Each row below holds a small network's activations on one input, seen along a few directions.
Each table varies a few parts of the input and shows all the possible inputs, shuffled.
A made-up example of a description, with smaller parts first: one of 3 separate values, together with either a single point or one of 9 places along a line or (one of 4 places along a line, together with one of 5 places around a ring).
Shared parts are said once, and a part with two or three values counts as separate values.

Other details of the inputs shift rows strongly along three fixed directions, in all tables alike. That doesn't count.

Table:
x1: [-14 -22 -29  19  47   0 -63  -2  -4  24  30 -51 -25]
x2: [  3 -21  41 -57  -1  -4  -7 -67  -7   5 -30  -6  40]
x3: [ 12  -6  25 -41  -7 -23  14 -11  -3  -5 -17   1  20]
x4: [ -2 -16  28 -27   2 -21   4 -15 -14   6 -11  -7   8]
x5: [ -8 -21  16 -10 -45 -11 -19 -22  51  -1  33   4 -10]
x6: [ 13  -9   2 -53  14 -24 -22 -36 -19   0 -15  -2  29]
x7: [  8  53 -40  55 -16  13  61  65 -32 -15 -22  35   4]
x8: [ -3  10   5  15 -42  16  27  -8  25 -23  -6  28  -4]
x9: [-16   7 -27  40  12  -2  -7  34 -16   4  22  -6 -21]
x10: [ -4 -42  25 -15  -5  -5 -33  -4  47  12  45 -12 -29]
x11: [ 14 -17  34 -80 -23 -12  19 -81   4   9 -54  -3  30]
x12: [ -8  12  11  10 -54 -12  19  -2  24 -15   5  15  -2]
x13: [ -3  -2  23   1 -71   1  14 -12  70 -12  25  30 -12]
x14: [-15 -22  10   9  -5  13 -42 -21  26   4  36 -21  -9]
x15: [  2  25   1  28 -23  14  25  55  14 -10   7  22  -9]
x16: [-15  -6  50 -36 -62 -16  31 -30  20  -3 -13  11  18]
x17: [  1  24  -8  21   5   4  51   4 -36 -22 -45  19  22]
x18: [ -7  24  -2  50 -39  -8  47  43  -1 -12   0  10 -15]
x19: [  1   4  21  -4 -33  11  26  12  35  -2   6  27  -4]
x20: [  8  -6 -20 -22  74 -18 -35 -30 -55  -9 -23 -22  27]
x21: [ 10   1  -2 -41  53 -35 -23 -13 -62   4 -29 -23  35]
x22: [-19   8  16   4 -58   1  24  -1  22  -4   7  17  -1]
x23: [ 12  32 -11  35 -23  10  42  53  20 -16   5  30 -13]
x24: [  6 -11  26 -56 -15   4  -5 -52  19   3 -17  -3  22]
x25: [-18 -16  -4  22   7   5 -13 -11   7  -8  15  -9 -10]
x26: [ 16  47 -19  34 -11  14  53  63  -7 -19 -16  36   5]
x27: [ -8  -9 -17  12  31 -19 -44   9 -20   5  27 -26 -11]
x28: [ -3 -26 -41  21  72  10 -57   3 -23   6  28 -21 -26]
x29: [ -5 -27  20 -13 -43  -5  -6 -26  62   1  35  12 -20]
x30: [ -1 -19  -1 -13  14   7 -25   1  23  13  25   7  -9]
x31: [ 17  55 -36  53   1  26  76  52 -32 -16 -43  26   1]
x32: [ 23  49  -1  -9 -29 -11  71 -14 -27 -20 -74  11  41]
x33: [-24 -35  21   5  -5  18 -38 -27  28  15  36 -19 -16]
x34: [ -7  21 -33  53  36  18  11  41 -26   1  -1 -14 -11]
x35: [  7  36  -9  53 -26  -4  60  63 -21 -17 -17  16  -9]
x36: [ 19  -9  -2 -53  80 -27 -29  -8 -66  13 -27 -20  28]
x37: [-13 -30  39 -21 -26   6 -22  -6  52  13  34   3 -16]
x38: [-29 -28  33  -7 -42 -12 -12 -24  34   8  31  -9 -19]
x39: [ 35   5 -30 -49  67 -20 -29 -36 -59  12 -47 -30  30]
x40: [ -5 -25  20  -3 -20  24 -11 -29  30   9  16   5 -15]
x41: [ -5   6  17  -4 -19  -8   5  16  -4  -3  -3   1   6]
x42: [ -8  49 -16  52 -26   6  50  56 -29 -14 -15  22  -3]
x43: [  3   8 -20  38  38   0   3  60 -28   4   8  -3 -18]
x44: [-18  10 -18  41  25  22 -15  30  -4  10  18 -18 -13]
x45: [  2  12 -17  37   1  33 -20  24   4   3  19   6 -13]
x46: [-11 -20  22  -9 -44  17 -14 -29  65   3  31  -4 -20]
x47: [-12  -9  11   4 -19   6   8 -18  25  -2   9 -14  -5]
x48: [-21 -32   9   1 -18 -16 -35 -19  33   9  44 -17 -24]
x49: [ 18   1  35 -60 -23 -44  43 -58 -31 -15 -55   7  41]
x50: [ -3   4   1   7   7 -15  -6  24 -14  -3   7 -12  -5]
x51: [-22 -13  21 -11 -45  -7 -22 -18  37   2  28   1  -4]
x52: [-23 -26  18   0 -16 -17 -39  -5  28   8  42 -25 -18]
x53: [ 19  37 -27  55 -18  31  53  35 -16 -18 -18  26 -10]
x54: [ -2 -17 -19  20  43   9 -36  -4 -22   7  19 -28  -6]
x55: [ 32   8  36 -58 -12 -37  64 -30 -29 -17 -66  18  43]
x56: [ -9 -15   8  11 -27  14   6  10  55   5  34  23 -27]
x57: [ 31  -2  -2 -52  56   0 -11 -41 -59   8 -47  -4  42]
x58: [-19 -15 -12  14  21   8 -38  -6   6  23  21 -38 -21]
x59: [  3  18   5  -1  -1  10   9 -10 -18  -8 -22   4  27]
x60: [-30 -10  24  15 -38  19   2 -13  37  -4  12  11  -6]
x61: [16 -5  8 -6 -9 -6 24  6 21 -3  2 16 -5]
x62: [ 38  13 -30 -55  92 -27  -4 -18 -88   4 -56   1  46]
x63: [  7  21  11 -22 -16  -2  34 -24 -20   1 -52  -2  30]
x64: [ -8  -3  19  -6 -56   6   0  -7  56  -5  23  25  -7]
x65: [ 16 -18  15 -49   4 -18 -14 -34  27  -3   3   8  11]
x66: [ 27 -23 -27 -33  91 -24 -40 -11 -34  11   0 -13   7]
x67: [ -3 -36 -10   3  62  -1 -60  24  -1  24  42 -25 -29]
x68: [  5  42 -24  44 -12  33  46  44  -8  -6 -17  19  -7]
x69: [-13  -3  -6   8   0   8 -34  -5  11  13  11 -28  -5]
x70: [-14 -29  -1   3  11  17 -23 -19  14   3  16   1 -18]
x71: [  6   9 -42  42  19  16 -17  29  -4  14   7 -20 -30]
x72: [  5  11 -12  11  -7  10   2  29  18  -4  12  22  -4]
x73: [ 24  10  25 -38 -60 -26  73 -41   4 -22 -49  35  33]
x74: [  7  34 -46  46  19  22 -10  47 -18   9  -5  -8 -14]
x75: [ -6   7 -12  28  15   5 -19  55  -7   4  24  -5 -15]
x76: [-21 -25   0  11  21 -14 -36  12  -8  17  31 -28 -21]
x77: [ 34  26 -17 -14  47 -11  49  22 -50 -10 -49  22  23]
x78: [  7  -5 -16   4  41  -3 -27  36  -6   3  23 -11 -13]
x79: [ -3   0 -10  15 -12   8  14  14  20   2  19  19 -18]
x80: [ -1   4 -27  17  73  -9 -38  45 -58  16   8 -24  -5]
x81: [-10   3  -6  17 -22  25 -11   4  28  19  10  -7 -22]
x82: [  4  -6  43 -74 -28 -36  14 -63 -12  -8 -39   3  44]
x83: [ -1   3  -5 -12  33  -4 -13 -20 -34  -9 -23  -4  28]
x84: [-11 -23 -32  14  68  19 -64   6 -22  16  26 -17 -17]
x85: [ -8  -7  14   2 -59   0  34  -9  33  -3   7  22  -6]
x86: [  9  52 -37  53   1  26  47  49 -31 -26 -32  36   5]
x87: [  4   7  12 -23   0  -6  10 -31  -5  -9 -20 -13  21]
x88: [ -9  -6  33 -34 -35   2  10 -42  25  -4 -13  -5  24]
x89: [  3 -18 -17   6  29  19 -54  -9   5   9  34 -18 -15]
x90: [ -6 -22 -12  10  11  16 -30  -5  25  12  32 -19 -29]
Each input here is: one of 5 places around a ring, together with either (one of 2 separate values, together with one of 4 places along a line) or one of 10 places around a ring.
Q: The inputs of x90 and x31 match in every part but the place on the ring of 5. If x66 is changed in the same way as x90 into x31, which row does it become?
A: x56
Q: The inputs of x69 and x63 match in every part but the place on the ring of 5. If x74 is changed in the same way as x69 into x63, which row does it become?
A: x81
Q: Change only the place on the line of 4 in x74. List by row number the other rows that result.
A: x24, x45, x86
Q: Change only the choice among 2 separate values in x32. List by row number the other rows that result.
A: x39
Q: Change only the place on the ring of 10 in x35. List by row number the other rows that result.
A: x10, x18, x29, x48, x49, x55, x61, x66, x73
Q: Change only the place on the ring of 5 in x38. List by row number the other rows that result.
A: x27, x42, x49, x82
Q: Change only the place on the ring of 5 in x17. List by row number the other rows that result.
A: x20, x25, x60, x83

Table:
x91: [ 14  18   9   4 -35   1  54  18  16 -15 -15  37   1]
x92: [ 15  19 -51  27  67  14 -23  31 -43   1  -4  -6   1]
x93: [ 10   7   6 -17   3 -24  23 -10 -26  -9 -28   0  18]
x94: [ -8  23 -21  53   8   6   3  71 -11   0  21   4 -20]
x95: [ -9 -22   5 -30  22  -9 -39 -52 -12   7  -3 -25  15]
x96: [ -8  19 -23  43  23  -1  -9  59 -27   1  14  -9 -14]
x97: [ 11 -36   8 -52  41 -23 -33 -37  -6   9   5 -12   6]
x98: [ 27  15  -9 -26  32 -17  28  10 -40  -6 -35  17  25]
x99: [-20 -17 -14  39  10  43 -47  22  40  21  51 -16 -42]
x100: [ 16   8  -4 -11   8  15  11 -14  -2  -5 -19  11  14]
x101: [-24 -33  26 -17 -16  16 -31 -52  26  17  13 -26  -6]
x102: [ 11  25   9 -14  -9 -23  39   4 -35 -11 -40   4  29]
x103: [ -7   8   9   9 -30  14  22 -21   4  -8 -16   4   8]
x104: [ 27  27 -19  -8   1   1  32  -1 -16 -12 -34  23  18]
x105: [-27 -22  42  -7 -67  -8  -2 -23  57   3  30  -7 -13]
x106: [-11   8  30  28 -91   7  59  13  59 -18   8  34 -17]
x107: [-20 -10 -32  42  13  10 -49  15  10  12  44 -24 -33]
x108: [  3 -37  28 -62  22 -22 -38 -35   4  13   8  -9  12]
Q: What is each input in this table made of?
A: either (one of 2 separate values, together with one of 4 places along a line) or one of 10 places around a ring
Q: Change only the choice among 2 separate values in x95. List by row number the other rows that result.
A: x92
Q: Change only the place on the line of 4 in x100. List by row number the other rows that result.
A: x92, x99, x104
